Each row below holds a small network's activations on one input, seen along a few directions.
Each table varies a few parts of the input and shows all the possible inputs, shuffled.
A made-up example of a description, with smaller parts first: line(4) and (point or ring(9) or (values(3) and ring(5))).
Shared parts are said once, and a part with two or three values counts as separate values.
In the rows, zero is written as 128.

Other details of the inputs shift rows strongly along two fixed directions, in all tables alike. That doesn't count.

Rows:
R1: [141 131  90 115 137 139 135 130 125 130 129 150 128 125 122 134]
R2: [ 93  92 225 217  88 125  73  78 125 167 169  38  99 136  91  88]
R3: [141 119  91 114 131 145 137 129 123 126 130 157 120 127 131 126]
R4: [131 145 149 172  77 129  55  83 150 159 199 125 117  88  59  85]
R5: [100  93 162 160 156 131 146 126 107 138  98  64 123 174 143 143]
R6: [138 125  92 113 134 131 142 124 123 134 131 149 126 115 122 141]
R7: [133 145 112 104 129 138 136 137 125 114 132 155 129 117 147 130]
R8: [136 128  91 110 136 131 139 121 125 135 128 151 132 120 122 135]
R9: [142 130 103 109 123 119 137 134 137 128 114 153 135 112 128 136]
R10: [147 124 106 112 118 134 131 140 136 122 116 157 125 122 136 123]
R11: [147 122 106 114 118 132 134 142 135 121 116 157 121 120 137 127]
R12: [148 121 109 116 117 133 135 142 133 121 117 153 119 120 137 130]
R13: [ 92  94 156 147 161 123 153 117 108 144  89  69 134 175 143 143]
R14: [144 126 104 111 120 134 131 139 138 121 114 160 128 126 134 124]
R15: [133 151 113 106 138 128 135 140 129 108 139 152 136 122 135 130]
R16: [ 95 100 160 156 162 129 147 123 111 135  92  64 128 180 135 137]
R17: [146 121  93 116 138 139 135 134 123 124 139 153 125 132 128 131]
R18: [132 161 173 165  71 120  54  94 148 142 214 126 121  79  81  84]
R19: [ 89 124 179 144 158 124 146 135 110 127  95  66 137 169 157 144]
R20: [139 145 114 107 135 129 137 145 123 111 142 152 131 118 144 137]
R21: [140 116  94 117 130 143 138 130 123 127 132 152 117 124 131 127]
R22: [128 149 113 102 130 134 136 136 129 111 131 154 129 120 136 125]
R23: [134 150 165 172  67 115  51  92 164 149 182 123 121  83  58  80]
R24: [127 167 176 168  68 120  55  92 148 146 207 119 118  69  74  93]
R25: [136 125  91 112 134 130 140 123 125 134 130 150 129 116 122 137]
R26: [101  96 172 148 146 113 147 128 119 138  77  68 137 169 151 141]
R27: [136 150 114 106 136 131 132 142 127 113 141 154 136 122 139 133]
R28: [108  84 162 158 158 131 152 132 102 133 106  68 117 180 152 144]
R29: [147 130 106 114 129 125 131 143 139 114 121 156 132 129 125 126]
R30: [130 131  90 109 139 128 140 119 130 131 125 150 134 122 113 131]
R31: [141 127 105 111 121 131 132 137 142 117 114 157 127 124 127 121]
R32: [141 147 115 109 133 130 137 145 122 112 144 151 128 116 144 139]
R33: [131 152 113 102 131 123 141 133 124 121 133 149 135 105 138 144]
R34: [133 154 113 107 133 130 134 139 127 116 134 148 134 111 137 140]
R35: [ 83 124 239 200  88 118  69  85 132 154 168  45 117 131 103  86]
R36: [ 98  99 169 144 149 112 148 129 121 138  74  72 139 171 149 141]
R37: [139 132 152 176  73 126  58  87 146 153 213 127 110  86  66  84]
R38: [138 121  93 113 132 144 135 128 125 128 130 155 121 131 127 124]
R39: [128 154 111 100 134 124 139 131 126 122 129 150 141 110 138 138]
R40: [147 134 103 112 126 129 129 140 138 123 114 153 134 121 129 134]
R41: [128 151 112 102 133 122 140 132 126 121 131 149 139 106 138 141]
R42: [147 133 103 115 125 127 133 143 137 122 115 152 131 118 129 136]
R43: [ 88 126 180 145 157 121 144 131 114 123  96  67 137 166 148 139]
R44: [135 142 117 108 126 136 138 140 123 115 135 150 122 112 146 134]
R45: [152 124 106 116 125 127 132 147 135 117 125 156 128 123 134 132]
R46: [118 170 166 153  76 111  63  84 153 146 197 128 131  71  69  87]
R47: [133 157 112 105 136 132 134 139 126 117 131 149 137 115 138 138]
R48: [136 135 103 107 129 117 137 131 142 124 108 153 140 119 121 131]
R49: [135 123  92 113 133 142 137 126 128 123 128 156 122 130 122 123]
R50: [133 143 113 106 127 136 138 139 124 113 134 154 126 114 146 131]
R51: [103  94 174 151 143 112 150 130 117 137  80  66 131 164 151 147]
R52: [141 126  92 116 140 136 135 131 128 121 137 154 127 132 119 126]
R53: [149 132 106 116 125 128 133 144 135 122 115 150 128 117 130 140]
R54: [104 104 171 154 146 121 138 134 123 133  81  72 134 172 145 137]
R55: [102  88 158 152 161 131 149 130 106 134 101  72 125 187 148 138]
R56: [143 129  92 118 135 139 138 133 123 128 132 148 122 121 123 140]
R57: [149 127 106 112 128 128 130 145 137 119 122 156 133 131 131 130]
R58: [ 84 120 177 136 159 116 153 127 110 132  90  67 143 166 159 147]
R59: [113  92 172 154 145 120 142 139 118 127  91  74 130 176 154 134]
R60: [155 124 107 116 123 127 134 148 133 117 126 155 124 122 134 135]
Each input here is: values(3) and line(4) and line(5).
The inputs of R26 and R51 match in every part but the line(5) part. If R7 is changed in the same way as R26 into R51, which row does it become? -> R44
Change only the values(3) part in R13. List by row number the other rows that result. -> R36, R58
Start at R22 and move only the line(4) part, one step at a time. The first step leads to R15. Which rows follow, in order? -> R43, R46
Start at R28 and move only the line(5) part, one step at a time. The first step leads to R37. Which rows follow, in order? -> R17, R55, R52
Change only the values(3) part in R43. List by row number the other rows that result. -> R16, R23
Change only the line(5) part in R29. List by row number the other rows that result. -> R45, R57, R59, R60

Rows:
R61: [145 128 119 145  75 124  85  91 147 154 180 153 112  76  78  96]
R62: [ 94 121 177 145 153 114 145 136 124 121  78  68 142 170 147 140]
R63: [ 69 133 178 162 158 134 124  90  99 145 154  56 131 150 120 124]
R64: [149 128 123 146  76 138  79 102 147 138 189 159 105  88  89  84]
R65: [152 169 127 125  79 133  79 126 150 124 179 171 120  74 109 100]
R66: [152 144  97 136  93 130  84 105 156 140 170 167 122  92  66  98]
R67: [109  83 155 156 145 132 149 126 109 146  85  70 120 168 147 146]
R68: [170 163  82  86 117 129 124 156 143 101 151 203 137  95 135 128]
R69: [122  82 139 143 158 120 158 136 114 138  88  86 129 174 147 150]
R70: [137  98  98 113 166 144 172 164 111 107  88 132 119 172 163 152]
R71: [167 132 105 138  88 133  82 117 147 134 190 173 114  94  87  95]
R72: [ 87 115 228 186 111 110 103 108 124 152 116  36 128 142 132 123]
R73: [ 85 109 233 181 109 116 106 112 123 134 131  47 117 149 140 105]
R74: [100 119 216 176 123 118 111 129 124 125 125  55 121 155 138 118]
R75: [156 137  50  87 120 139 132 124 144 125 133 204 129  98 107 119]
R76: [116  86 143 144 154 145 153 144 107 127  90  91 115 180 163 140]
R77: [152 110  37  67 185 135 195 167 118 108  63 180 146 168 163 166]
R78: [123 143  56  62 203 147 209 153  84 108 110 159 139 142 177 187]
R79: [154 174  74  79 118 133 124 140 149 114 128 200 144  89 121 131]
R80: [ 84 116 225 183 122  99 100 107 133 146 117  39 141 160 120 111]
R81: [130 129  92  72 162 122 193 163 115 106  68 154 142 137 184 170]
R82: [136  99  92 113 167 134 178 153 114 120  76 127 127 159 153 164]
R83: [144 112  44  71 181 149 192 163 115 111  56 172 138 163 165 166]
R84: [102 116 202 168 122 100 113 121 128 142 118  61 137 145 135 130]
R85: [130 166 139 128  76 114  79  99 158 137 171 156 132  73  85  90]
R86: [153 169 125 128  84 115  88 119 153 130 172 163 129  66  89 115]
R87: [139 176 101 116 111 150  98 105 120 125 229 175 117  77  98 109]
Describe the family of inputs behind these rows. -> values(3) and (point or (values(2) and line(4)))
The inputs of R71 and R77 match in every part but the values(3) part. If R87 is changed in the same way as R71 into R77, which row does it become? -> R63
Change only the values(2) part in R81. List by row number the other rows that result. -> R61
Change only the values(3) part in R64. List by row number the other rows that result. -> R61, R75
Change only the line(4) part in R81. List by row number the other rows that result. -> R72, R84, R86
Change only the values(2) part in R76. List by row number the other rows that result. -> R65

Rows:
R88: [144 143  76  57 180 126 215 182 102  93  45 147 140 128 200 211]
R89: [ 85  95 203 183 150 148 128 123  95 130 161  58  99 164 168 114]
R90: [ 79 136 225 161 116 121 100 128 135 122  84  60 146 169 147 112]
R91: [ 57 138 205 153 142 125 136  86  98 153 114  41 123 138 136 132]
R92: [116 150 200 164 127 119 105 133 136 112 112  62 136 146 132 131]
R93: [188 118  43  91 167 156 164 173 134  97  70 192 129 152 142 156]
R94: [164  86  40  80 178 143 212 174 100 114  35 157 116 152 178 197]
R95: [153 182 123 112  93 111  82 112 148 142 214 159 144  59  96 123]
R96: [136  92  25  71 213 141 224 178 108  99  62 172 133 196 174 184]
R97: [143 135  78 120 113 133 101  92 141 140 180 185 117 114  60  86]
R98: [164 155  60 141  95 161  69 107 164 134 196 200 120  78  55  89]
R99: [118 129 192 146 135  87 132 121 128 129 121  64 143 133 151 144]
R100: [164 150 115 107  49 150  78 129 148 109 206 209 105  71 122  80]
R101: [ 95 144 192 156 126 120 123 120 111 159 133  59 121 124 138 160]
R102: [146 127  80 127 103 133  97  70 129 151 188 179 130  92  71  83]
R103: [ 84 133 204 146  96 113 120 113 129 147  95  77 129 122 149 134]
R104: [ 75 161 185 149 149 139 113 103 117 123 123  71 141 156 123 106]
R105: [170 129  94 139  96 129  86 118 151 148 196 173 123 105  57 111]
R106: [ 89 109 182 151 136 155 130 105  92 120 167  77  97 158 152  99]
R107: [101 155 191 158 139 131 100 137 122 131 132  62 140 154 129 136]
R108: [113 147  68  52 213 125 213 186 105  81  76 160 159 161 186 188]
R109: [161 109  33  82 195 168 188 188 107 105  61 163 137 189 165 177]
R110: [141 192  92 111 100 109  90 100 146 135 214 189 149  45  97 110]
R111: [167 119 100 136  81 116  91 123 170 132 165 180 120  87  64  87]
R112: [157 119 106 122  71 121  77 116 171 142 156 191 118 102  72  82]
R113: [108 148  61  56 197 143 220 171  93 102  64 148 143 130 199 207]
R114: [103  77 191 178 118 140 103 119 144 146  73  63 122 189 124  98]
R115: [168 115  29  83 150 153 176 157 103 136 100 185 117 127 142 184]
R116: [142 171 137 103  71 105  84 107 165 132 168 181 146  64 116 100]
R117: [136 198  95  93  97 116  94  80 143 132 210 189 145  54  90  97]
R118: [195 162 104 126  69 144  77 128 144 106 229 205  92  56 111  97]
R119: [ 83  75 164 190 133 134 133  96 107 168 114  42 103 155 118 140]
R120: [138  70 165 179 124 107 119 105 125 147 118  73 126 152 121 127]
R121: [ 81 126 219 169 118 105 133 122 125 148  92  45 118 124 152 137]
R122: [139  83  26  79 210 137 216 157  99 118  70 164 151 169 182 174]
R123: [161 179 139 119  95  99  84 129 161 114 183 171 135  70  86 115]
R124: [ 97 133 196 145 124  91 133 141 140 112 109  75 139 146 136 127]
R125: [122  69 161 178 115 104 126 110 127 150 109  78 128 148 127 107]
R126: [118 107 191 169 131 148 120 136  99 132 174  75  98 157 161 126]
R127: [185 100  48  79 166 129 177 171 133  98  86 193 134 149 133 161]
R128: [149 145  64 118  78 154  94  71 143 159 193 197 101  55  53  98]
R129: [ 90 117 218 164 127  86 131 119 125 134 108  45 152 138 154 120]
R130: [ 77 122 230 149 119  94 115 127 139 129  97  64 140 167 143 117]
R131: [ 88 128 217 159 147 103 118 136 109 134 134  46 145 166 127 140]
R132: [184 134  68 130  92 127  82 105 143 162 206 198 125  75  75 108]
R133: [121 170  69  40 186 130 185 151 113  87 106 192 155 138 147 152]
R134: [107  77 163 165  93 126 119 105 128 167  87  81 103 146 129 120]
R135: [160 205 108 116  75 128  75 135 175 108 170 189 138  54  91  91]
R136: [102  60 185 176 112 105 117 100 124 162  88  68 132 177 138 105]
R137: [157  98  36  76 186 154 211 195 130  84  20 168 134 188 182 169]
R138: [ 70 146 201 177 156 128 111 123 114 129 119  45 143 162 137 122]
R139: [172 130  73 132  59 135  91 112 151 149 162 196 105  43  73 101]
R140: [ 83  90 170 177 154 152 113  94 114 146 105  52 119 192 103  96]
R141: [164 123  71  70 147 154 184 192 110  76 113 196 110 127 199 142]
Describe the family of inputs behind these rows. -> line(6) and (point or (values(2) and line(4)))
The inputs of R112 and R105 match in every part but the line(6) part. If R114 is changed in the same way as R112 into R105, which row does it become? -> R109
Change only the values(2) part in R124. List by row number the other rows that result. -> R111
Start at R128 and move only the line(4) part, one step at a time. The first step leads to R102. Which rows follow, in order? -> R97, R140
